[[122 128 144 152 102]
 [122 135 113 119 157]
 [126 112 113 123 116]] => 116

[[105 129 128 127 121 129 131]
 [117 128 129 124 135 129 136]
 [145 126 127 128 139 123 127]] => 127

[[156 135 110 123]
 [118 129 135 110]
 [127 136 113 144]] => 144

[[128 104 129 128 135]
 [127 122 124 128 140]
 [129 134 132 128 113]] => 113

[[143 137 138 116 125 131 133]
 [108 107 135 137 133 110 125]
 [117 126 118 112 121 106 127]] => 127

[[126 101 128 124 121 121]
 [140 124 111 128 126 128]
 [125 116 124 110 128 100]] => 100
---
[[127 132 111 151 114 130]
 [127 133 112 151 111 129]
 [128 136 117 150 107 129]] ans = 129

[[115 120 124 101]
 [118 138 124 131]
 [118 121 124 120]] ans = 131

[[120 103 130 130 123 110]
 [141 149 125 133 140 147]
 [117 108 127 126 126 129]] ans = 147

[[124 142 149 151 124 116]
 [111 119 129 157 137 135]
 [127 120 116 115 131 142]] ans = 135

[[115 131 125 136 139]
 [125 144 117 153 140]
 [123 134 131 120 126]] ans = 140

[[130 127 126 134]
 [122 102 124 157]
 [146 101 124 132]] ans = 157

[[128 128 128 128 128 128 129]
 [151 120 104 108 116 131 108]
 [120 134 126 113 109 118 149]] ans = 108

[[134 127 114 104]
 [116 127 120 102]
 [105 122 140 136]] ans = 102

[[140 146 144 115 122 128]
 [123 129 139 147 134 123]
 [100 128 116 147 121 143]] ans = 123

[[120 141 152 123 113]
 [119 129 129 124 151]
 [122 130 105 125 129]] ans = 151
---
[[129 119 128 129 127 127 129 129 127 126 132 127 126 132]
 [119 123 129 129 129 127 126 127 128 137 130 126 126 123]
 [106 124 130 131 129 125 124 128 130 148 128 119 124 129]
 [132 139 129 127 125 128 130 129 127 117 128 133 130 123]
 [141 136 128 127 125 126 125 127 127 129 131 133 131 140]
 [121 117 127 129 131 129 127 127 127 135 133 130 127 117]
 [138 124 127 129 130 127 127 129 128 118 129 132 127 120]
 [122 141 128 126 130 129 126 128 130 123 123 133 129 115]
 [136 124 126 125 126 129 131 130 129 125 122 121 126 131]
 [129 125 127 126 125 126 125 127 127 122 127 129 129 138]] --> 138

[[140 110 129 118 132 126]
 [127 135 127 116 124 132]
 [101 137 124 139 128 126]
 [120 140 135 144 138 124]
 [151 126 129 112 133 129]
 [129 104 125 136 124 130]
 [128 119 126 127 119 130]
 [114 109 128 115 130 126]
 [148 149 127 115 126 128]] --> 128

[[120 136 126 110 112 128 145 126 123]
 [120 143 126 110 112 128 145 126 125]
 [119 136 126 110 104 126 145 126 130]
 [122 136 126 114 115 128 138 126 125]
 [120 136 126 110 113 128 139 126 120]
 [116 136 128 110 110 125 151 128 130]] --> 130

[[132 136 119 125 139 121 123 135 141]
 [126 137 134 132 132 129 130 143 134]
 [150 131 116 113 124 137 118 130 117]
 [132 122 127 126 121 122 119 117 120]
 [124 127 128 133 135 129 133 126 138]
 [114 130 136 134 128 120 133 125 136]
 [117 124 132 134 129 132 138 133 128]
 [141 129 119 127 141 151 138 148 129]
 [135 127 120 128 138 140 133 138 131]
 [135 122 131 130 127 148 136 134 117]] --> 117

[[142 145 138 145 125 117 126 152 126 153 120 112 102 139 149]
 [112 110 144 106 154 150 139 120 142 143 108 147  99 129 100]
 [110 127 106 116 105 141 140 143 108 135 136 119 134 116 132]
 [131 101 111 117  99 118 154 152 111 127 156 119 105 145 146]
 [148 142 138 144 114 130 127 128 148 116 118 107 138 100 102]
 [118 156 139 129 132 156 150 120 104 108 100 136 135 155 143]
 [102 100 137 157 116 152 144 100 157 104 111 114 152 104 149]
 [146 101 122 134 135 135 118 137 118 109 151 105 152 104 140]
 [142 121 102 142 118  99 157 121 129 157 136 104 111 143 154]
 [109 147 118 124 154 123 114 121 143 107 133 156 115 135 154]
 [143 137 126 119 153 151 101 109 133 146 148 156 130 124 145]] --> 145

[[136 138 126 113 142 123]
 [124 115 119 126 110 135]
 [122 138 135 135 125 138]
 [132 137 107 116 118 151]
 [141 145 123 107 148 121]
 [129 127 142 130 123 118]
 [136 132 107 132 111 156]
 [126 116 135 123 123 108]
 [145 143 123 118 148 121]
 [128 121 130 139 138 133]
 [126 140 121 127 115 153]] --> 153

[[118 102 113 140 102 141 114 154 117]
 [154 114 118 154 149 127 150 153 137]
 [153 144 116 103 137 146 151 128 105]
 [135 107 142 135 149 143 134 149 143]
 [115 135 143 125 143 127 143 122 114]
 [148 111 124 149 143 120 150 141 118]
 [125 106 106 125 110 152 138 140 104]
 [126 116 136 137 140 125 141 131 116]] --> 116

[[120 132 124 125 128 129 121 128 131 118 135 151 127 124 133]
 [119 130 124 126 124 130 121 140 135 118 130 151 124 123 133]
 [119 130 124 127 120 131 122 128 132 120 128 152 129 123 132]
 [119 130 123 126 123 130 122 125 138 122 123 141 128 124 134]
 [118 130 124 126 125 129 122 125 135 120 127 150 132 124 134]
 [120 132 124 128 123 130 122 124 138 122 123 145 123 124 135]
 [120 131 124 127 124 130 122 136 134 119 131 152 122 123 133]
 [119 132 123 127 124 129 122 117 135 121 124 145 130 124 134]
 [120 132 124 127 128 129 122 126 138 121 127 144 123 124 135]
 [120 132 124 127 122 131 122 131 134 121 129 147 121 123 133]
 [119 132 124 127 122 130 121 126 129 118 129 154 131 122 132]] --> 132

[[111 130 143 122 117 149 130 117 135 137 131]
 [126 134 124 136 123 124 108 136 130  98 135]
 [134 138 119 133 147 135 135 111 122 117 116]
 [112 132 133 131 115 141 136 113 122 106 137]
 [122 110 126 130 105 111 143 123 123 126 121]
 [131 126 131 124 105 135 108 119 141 112 119]
 [114 122 132 121 141 138 120 154 119 110 133]
 [111 127 119 138 131 110 114 148 146 115 121]
 [133 135 112 120 131 126 139 141 106 143 131]] --> 131
---
[[107 131 139 120 150 119]
 [129 129 128 128 128 127]] ==> 119

[[116 118 136 137 113]
 [100  98 120 134 123]] ==> 100

[111 121 151 137] ==> 121

[106 121 154 141] ==> 121

[104 127 141 145 138] ==> 127

[[103 135 152 116 104 101 108]
 [128 126 125 136 127 132 132]] ==> 103

[[106 127 122 127 128 142]
 [120 128 143 126 128 119]
 [142 128 140 125 128 122]] ==> 119

[130 106 110 112] ==> 110

[128 121 124 127 116 128 149] ==> 121

[[137 128 134 127 127 128 138]
 [142 128 111 152 128 129 127]
 [123 127 140 143 128 126 130]] ==> 123
---
[[140, 149, 123, 111, 132, 154],
 [132, 126, 135, 142, 127, 111]] gives 142

[140, 151, 137, 130, 133, 129, 129] gives 133

[[144, 133, 99, 120, 130, 130, 121],
 [123, 131, 128, 128, 132, 128, 130]] gives 132

[106, 106, 107, 120, 116] gives 107

[127, 153, 113, 140, 147, 125] gives 140

[155, 98, 147, 121] gives 98

[118, 131, 137, 124, 152, 127, 139] gives 152

[156, 138, 113, 125, 125] gives 113

[129, 121, 132, 128, 129, 155] gives 128

[[151, 136, 135, 121, 135, 128, 130],
 [126, 129, 128, 123, 135, 123, 129],
 [130, 130, 129, 121, 135, 121, 129]] gives 135
---
[[124 138 107 122 136 143 124]
 [129 131 138 131 129 127 123]
 [125 133 130 137 123 122 140]] --> 133

[[112 154 143 114]
 [128 147 122 112]
 [127 144 129 127]] --> 144

[[111 109 142 153 140]
 [112 111 140 150 138]
 [128 130 107 120 105]] --> 130

[[129 124 124 129]
 [113 125 156 144]
 [131 126 127 131]] --> 126

[[131 137 135 124 134 150 132]
 [128 125 110 124 115 119 129]
 [126 127 119 125 114 142 115]] --> 127

[[136 116 148 145 138]
 [125 106 146 141 130]
 [139 109 138 148 125]] --> 109
